These are the activations of a small neural network, seen along a few directions. Each row is one input.
In each table, some parts of the input vary, and every possible input appears once, in random order.
A made-up example of a description, with smaller parts first: one of 2 separate values, together with either a single point or one of 11 places around a ring or (one of 4 places along a line, together with one of 5 places around a ring).
Shared parts are said once, and a part with two or three values counts as separate values.
In the rows, zero is written as 128.

A family of inputs:
R1: [ 92 122  93  99 134 194  77  50  94 199 176 121 129]
R2: [133 152 132 160 163  84 127 146 137  41  62 178 148]
R3: [136 114 120 116  86 133 120 133 156  99 121  98 131]
R4: [ 95 118  79 128 110 142  93  73 126 109 108 121 166]
R5: [133 162 168 151 178  78 170 157 128 110 101 178 143]
R6: [144  99 141 123  79 182 102 147 120 227 172  85  70]
R7: [119 112 110 122 109 144 120 116 143  94 112  94 145]
R8: [141 169 181 141 207  89 173 175 121 140 129 186 132]
R9: [117 121  96 116 105 143 114  91 137  93 122 116 163]
R10: [150 158 133 142 161  74 170 141 132  78  87 180 148]
R11: [149  88 123 129  61 137 121 176 129 112 128  65 105]
R12: [120 169 164 109 204 130 151 115  97 252 212 151  65]
R13: [134  80 123 128  66 132 126 146 143 110 134  93 120]
Describe the family of inputs behind these rows.
> either one of 3 separate values or one of 4 places along a line or one of 6 places along a line
Which of the alternatives is R5?
> one of 4 places along a line

A family of inputs:
R14: [145 168 143 134 114  86 202 144 120 135 109 166 109]
R15: [101 120  80  80  81 192 106  25 119 218 199  89 119]
R16: [ 77 122  73  88  73 194  81  29 108 203 172  74 127]
R17: [122 136 108 136 125  91 133 131 148  70 100 134 147]
R18: [142 163 156 128 176  94 178 137 103 168 129 188 117]
R19: [129 142 147 133 191 101 141 114 145 123 134 168 146]
R20: [137 100 169 159 156 156  93 184 117 183 178  71  87]
R21: [133 146 129 126 157  91 147 123 148 104 138 170 152]
R22: [107 161 162 152 202 111 127 131 138 140 141 166 140]
R23: [150 160 145 121 145  89 188 142  99 143 134 185 123]
R24: [113 146  92  63  80 195 150  42  87 251 196 112  92]
R25: [108 131 130 148 204 141  87 134 125  93 109 164 153]
R26: [137  97 117 117  41 145 114 155 146 102 125  57 115]
R27: [149  91 128 115  48 140 153 165 149 128 151  66 116]
R28: [123  74 141 164 140 174  39 174 118 150 139  83  95]
R29: [137 130 117 122 105  98 152 142 135  58  81 110 163]
R30: [160 116 146 102  41 136 185 173 134 169 141  95  84]
R31: [126  86 153 153 153 153  60 174 116 156 161  66  83]
R32: [131 115 109 140 144 119  96 121 128  59  99 163 165]
R33: [160 124 174 141 152 152 122 189 105 221 171 103  49]
R34: [137  83 103 128  31 164  91 154 149  97 104  75 128]
R35: [ 75  92  49  93  68 210  67  30 105 193 153  92 133]
R36: [129 165 163 130 198 102 163 152 101 176 147 193 104]
R37: [164 141 144 107 106  84 217 148 126 119 108 157 117]
R38: [116 127 134 154 173 127  86 105 140  86  84 162 164]
R39: [127 140 118 133 154 106 125 127 119  73 116 143 160]
R40: [114 138 150 142 213 123 102 111 133  93 129 154 128]
R41: [115 143 135 139 187 112 118 120 124  98 111 145 157]
R42: [123 162 131 148 119  90 164 134 158 104 107 144 150]
R43: [142 104 108 130  96 111 121 135 143  44  67 129 170]
R44: [136 154 136 123 105  93 178 138 160  91  90 129 157]
R45: [130 121 105 147 119 115 111 115 151  48  74 144 148]
Describe the family of inputs behind these rows.
> one of 4 places along a line, together with either one of 3 separate values or one of 5 places along a line
Changing only the place on the line of 4 turns R38 into R18. The same change can be made to R43. Which row results?
> R37
Change only the place on the line of 4 in R42. List by row number the other rows that result.
> R14, R17, R45
Change only the place on the line of 5 in R40. List by row number the other rows that result.
> R17, R29, R39, R41

A family of inputs:
R46: [102 177 127 134 232 105 136  87 108 112 116 208 175]
R47: [110 132 128 110 164 170 119  97  84 247 211 130  78]
R48: [165 121 158 150 107  98 155 202 143  77  88 125 122]
R49: [121 101 100  93  76 181 117 105 110 205 178  86  90]
R50: [150 169 193 158 214  71 176 186 116 148 142 185 104]
R51: [105 164 116 130 192 110 136  88 125  96 104 181 177]
R52: [165 139 174 142 125  85 171 188 144 107 103 145 117]
R53: [111 128  86 131 110 125 109 101 141  46  73 135 181]
R54: [118  77  94 102  50 192  85 104 122 184 153  66  99]
R55: [107 115  89 135  96 127  90 105 159  28  72 106 189]
R56: [114 119 118 104 121 176 116  87 102 237 204 103  79]
R57: [159 152 185 151 175  82 174 187 137 134 126 167 113]
R58: [118  71  92 105  35 188  71 103 133 162 164  34  97]
R59: [109 149 102 124 133 111 129  81 135  73  89 154 170]
R60: [164 105 160 151  89 100 137 201 161  64  97  96 131]
Describe the family of inputs behind these rows.
> one of 3 separate values, together with one of 5 places along a line
Changing only the choice among 3 separate values turns R53 into R54. The same change can be made to R46. Which row results?
> R47
Change only the place on the line of 5 in R50. List by row number the other rows that result.
> R48, R52, R57, R60
